Each row below holds a small network's activations on one input, seen along a few directions.
In each table, some parts of the input vary, and every possible input appears once, in random order.
A made-up example of a description, with smaller parts first: ring(5) and (point or ring(9) or (values(3) and line(4))).
Shared parts are said once, and a part with two or three values counts as separate values.

Other details of the inputs vary at random and push rows far along three fixed directions, the same in every table; ignore that.
These rows show it; all are for the same input, with only those details redrawn:
[ 1 -7 -1 -1  3 -3  5  4  4  4 -2]
[  3   0  -5   5 -23  -2 -12 -11   2  -9  18]
[  8  30 -30   1  19  28 -24  23 -29  33  19]
[-15  19  -2  18 -29  20 -31 -32   4   2 -51]

Rows:
x1: [ 3 -5 -2 -4  2 -1  9  1  4  4 -3]
x2: [-7  6  9 -3 11 -6  9  2 -6 -8 -1]
x3: [-7  7 15 -5  7 -3  8  5 -4 -6  0]
x4: [ 2 -7  0  0  6 -5  2  4  5  3 -2]
x5: [ 3 -9 -1  1  5  0  5  5  3  0 -3]
x6: [ 3 -9 -2 -1  4  0  7  1  2  3 -3]
x7: [ 3 -9  0  1  6 -3  2  5  3  1 -3]
x8: [ 3 -9 -1  0  4  1  6  2  2  2 -2]
x9: [ -2  13  12   2 -20  -2 -12 -13  -8 -22  22]
x10: [ 2 -7  0  0  6 -5  1  5  6  2 -3]
x11: [ 2 -9  0  1  5 -2  5  2  1  3 -2]
x12: [ 1 -7  0  0  5 -4  4  2  4  5 -2]
x13: [ 5 -7 -1 -1  4 -3  7 -1  0  4 -3]
x14: [ 1 -7  0 -2  5 -4  5  0  3  6 -2]
x15: [-16  12   2  11  -3  21 -14 -16   7  12 -72]
x16: [-7  7 16 -5  9 -4  7  3 -4 -5  1]
x17: [  2  44 -13  -2  22  31 -21  22 -38  20  17]
x18: [-9  8  9 -4 11 -8  8  2 -3 -6  0]
x19: [-8  8  8 -6  9 -3 10  3 -2 -8  0]
x20: [ 1 -7 -2 -2  3 -3  6  2  3  5 -2]
x21: [ 3 -6 -2 -3  3 -4  8  1  3  5 -3]
x22: [  6  -1  -4   7 -20  -2 -15 -10   1 -12  17]
x23: [-6  7 15 -7  7  0 10  5 -3 -7  0]
x24: [  4   0  -5   3 -23   1 -11 -11   4  -9  18]
x25: [ 4 -9 -1  0  5 -1  3  6  4 -1 -4]
x26: [ 2 -7 -1 -2  4 -1  3  7  7  1 -3]
x27: [ 1 -7 -1 -1  3 -3  5  4  4  4 -2]
x28: [  4   0  -5   5 -22  -3 -16  -7   4 -11  17]
x29: [  4   0  -5   5 -22  -3 -14  -8   3 -10  17]
x30: [ 3 -9 -1  0  5 -2  6  0  0  4 -2]
x31: [  7   0  -6   3 -23   0  -9 -15  -1 -10  17]
x32: [-7  6  8 -4 10 -3 10  2 -5 -9 -1]
x33: [ 3 -5 -1 -3  4 -5  6 -1  3  6 -2]
x34: [-9  7  8 -4  9 -6  9  4 -3 -7  0]
x35: [ 2 -7 -2 -3  3  0  8  2  5  4 -2]
The inputs of x32 and x34 match in every part but one. If x31 is changed in the same way as x32 into x34, which row does it become? -> x21
What do these inputs look like to the network? -> ring(5) and (values(2) or line(5))
List by row number the other rows that have the ring(5) part in common with x26. -> x1, x15, x19, x23, x24, x35
Change only the values(2) part in x3. List by row number the other rows that result. -> x34

Rows:
x36: [ -1 -19   6  -2  14 -12  16   5   9   4 -17]
x37: [ -4 -11  10  -7  13  -6  27   2   4   0 -15]
x38: [  1   3 -10   5  10   5  -7   9  -2  11  -9]
x39: [  0   8  -5   0  11   6   1  -1 -12  11  -7]
x40: [ 3  4 -4 -2  7 16  0  5 -5 10 -8]
x41: [  0 -15   3   4 -13 -18  -1 -13  10 -15   4]
x42: [  0   9  -3  -3   7  13   4   4 -10   9  -7]
x43: [ 1  2 -9  4  8  8 -7 10 -1 12 -9]
x44: [ 3  6 -2 -1  7 12  1  2 -9 12 -7]
x45: [ -7 -13   8  -8  10 -10  17  13  19   5 -15]
x46: [-4 13 -2 -3  6  5 -2  7 -2 16 -6]
x47: [ -3  16  -6   4 -18   6 -12 -17 -11  -9   9]
x48: [  1  22   7   4 -14   3 -25  -5  -5 -24   8]
x49: [  2   7  -3  -1   9   9   1   1 -11  12  -7]
x50: [ -1 -15   2   7 -12 -17  -1 -10  14 -16   3]
x51: [  2  10  -7   8 -17   2 -19 -19  -8  -4  10]
x52: [  4  10  -5   7 -19   5 -19 -17  -7  -3  10]
x53: [ 3  3 -5  0  7 13 -4  6 -4 12 -8]
x54: [  0 -20   7  -3  12 -10  16   8  10   4 -17]
x55: [  3   5 -12   9 -22   9 -24  -4   4  -7   8]
x56: [ -7  -3  10  -4 -15 -15   7 -13  13 -12   7]
x57: [-15 -16  34   6 -10 -18   8  -6  14 -34  -5]
x58: [  3 -14   9   2 -17  -9   4 -15   9 -11   3]
x59: [-1  7 -5 -4  7 18  3  7 -5  6 -7]
x60: [ 2  1 -9  1  7 10 -7 11 -2 11 -9]
x61: [ 13  -1 -12 -22  20 -23  22  32 -12  -1  91]
What do these inputs look like to the network? -> values(2) or (line(4) and (point or line(5)))

Rows:
x62: [-15  -8  20  -3  14  -9  23  -4  12  -2 -43]
x63: [ 10 -35   7 -16  43 -24  42  38   9   5  22]
x64: [  1  -5  -1   4 -28  -5  -6 -20  10 -11   7]
x65: [ -1  -4   3   7 -24  -8 -12 -15  10 -17   6]
x66: [  3  13 -11   2   9  17 -14  13 -11  12  -1]
x67: [  1  -5   5   7 -25  -5 -12 -13   9 -18   6]
x68: [ -1  21  -5  -1  11  17  -8   9 -18   9   0]
x69: [  4  -7   1   4 -27  -1  -6 -19   7 -14   6]
x70: [  0  14 -13   3   9  11 -14  12 -10  14  -1]
x71: [ -7 -20  11   0  10  -6  21  -7  15   6 -44]
x72: [ -3  22  -6   0  13  14  -9   7 -18  11   0]
x73: [-13 -10  22  -3  14  -6  22  -4  10  -3 -43]
x74: [ -4  24  -6  -2  11  14  -8   8 -15  13   0]
x75: [  6  11 -14   2   7  16 -10   6 -13  18  -1]
x76: [  2  -6  -1   5 -26  -7  -7 -21   8 -12   6]
x77: [ -2  -3   3   5 -25  -7 -12 -14  12 -16   7]
x78: [ 21 -23  -9 -13   2 -24  20  18   0  -7  73]
x79: [ -3  23  -6  -1  13  12  -9   7 -17  12   0]
What do these inputs look like to the network? -> values(3) and line(6)
Change only the values(3) part in x73. List by row number the other rows that result. -> x67, x75
Change only the line(6) part in x75. List by row number the other rows that result. -> x64, x69, x71, x76, x78

Rows:
x80: [  3  16  -8   7  21  -8 -34  37 -10  -4  31]
x81: [ 14  13  -1   6  18  10 -19  27 -20  -6  32]
x82: [-10 -56  50  -1  24 -51  45  14  43 -37 -41]
x83: [-19  42   0   9 -10  53 -22 -22 -19  17 -80]
x84: [ 37 -32 -71  12   0  13 -17  15   2  27  23]
x85: [-20  12  25  11 -66  20 -12 -81  13 -29 -77]
x86: [  2  23 -15  -8   5   7  -3  22 -13   8  34]
x87: [ 41 -36 -44   8 -14  16 -30  27  17  53  27]
x88: [  5 -32  29 -12  83  -3  48  54  -3  14 -44]
x89: [-10 -61  54 -11  18 -29  60   4  37 -35 -38]
x90: [ -6 -13  19   7 -46 -27 -14 -16  24 -53  35]
x91: [-19  47  -4   7  -7  47 -18 -35 -15  26 -77]
x92: [  1  -7  11  -6 -51 -27   6 -38  19 -37  38]
x93: [  7 -16  11   2 -50 -26  14 -54   2 -29  39]
x94: [-20 -22  17 -15  81 -20  39  63  18  22 -40]
x95: [  7  17 -21  -4   9  -5   2  -4 -28  25  36]
x96: [  7  21 -11  -8   4  18   4  17 -18   7  36]
x97: [  0  25 -19 -12  10  -2  -7  12  -8  17  37]
x98: [ -1  18 -23  -1  13 -13  -6   0 -19  27  38]
x99: [ 18   9 -15 -10   7  11   9  -8 -41  19  34]
x100: [ -1 -16  23   7 -46 -16  -7 -22  20 -54  37]
x101: [-36  50  -8  14  -5  30 -38 -11   1  22 -80]
What do these inputs look like to the network? -> values(2) or (line(4) and line(5))
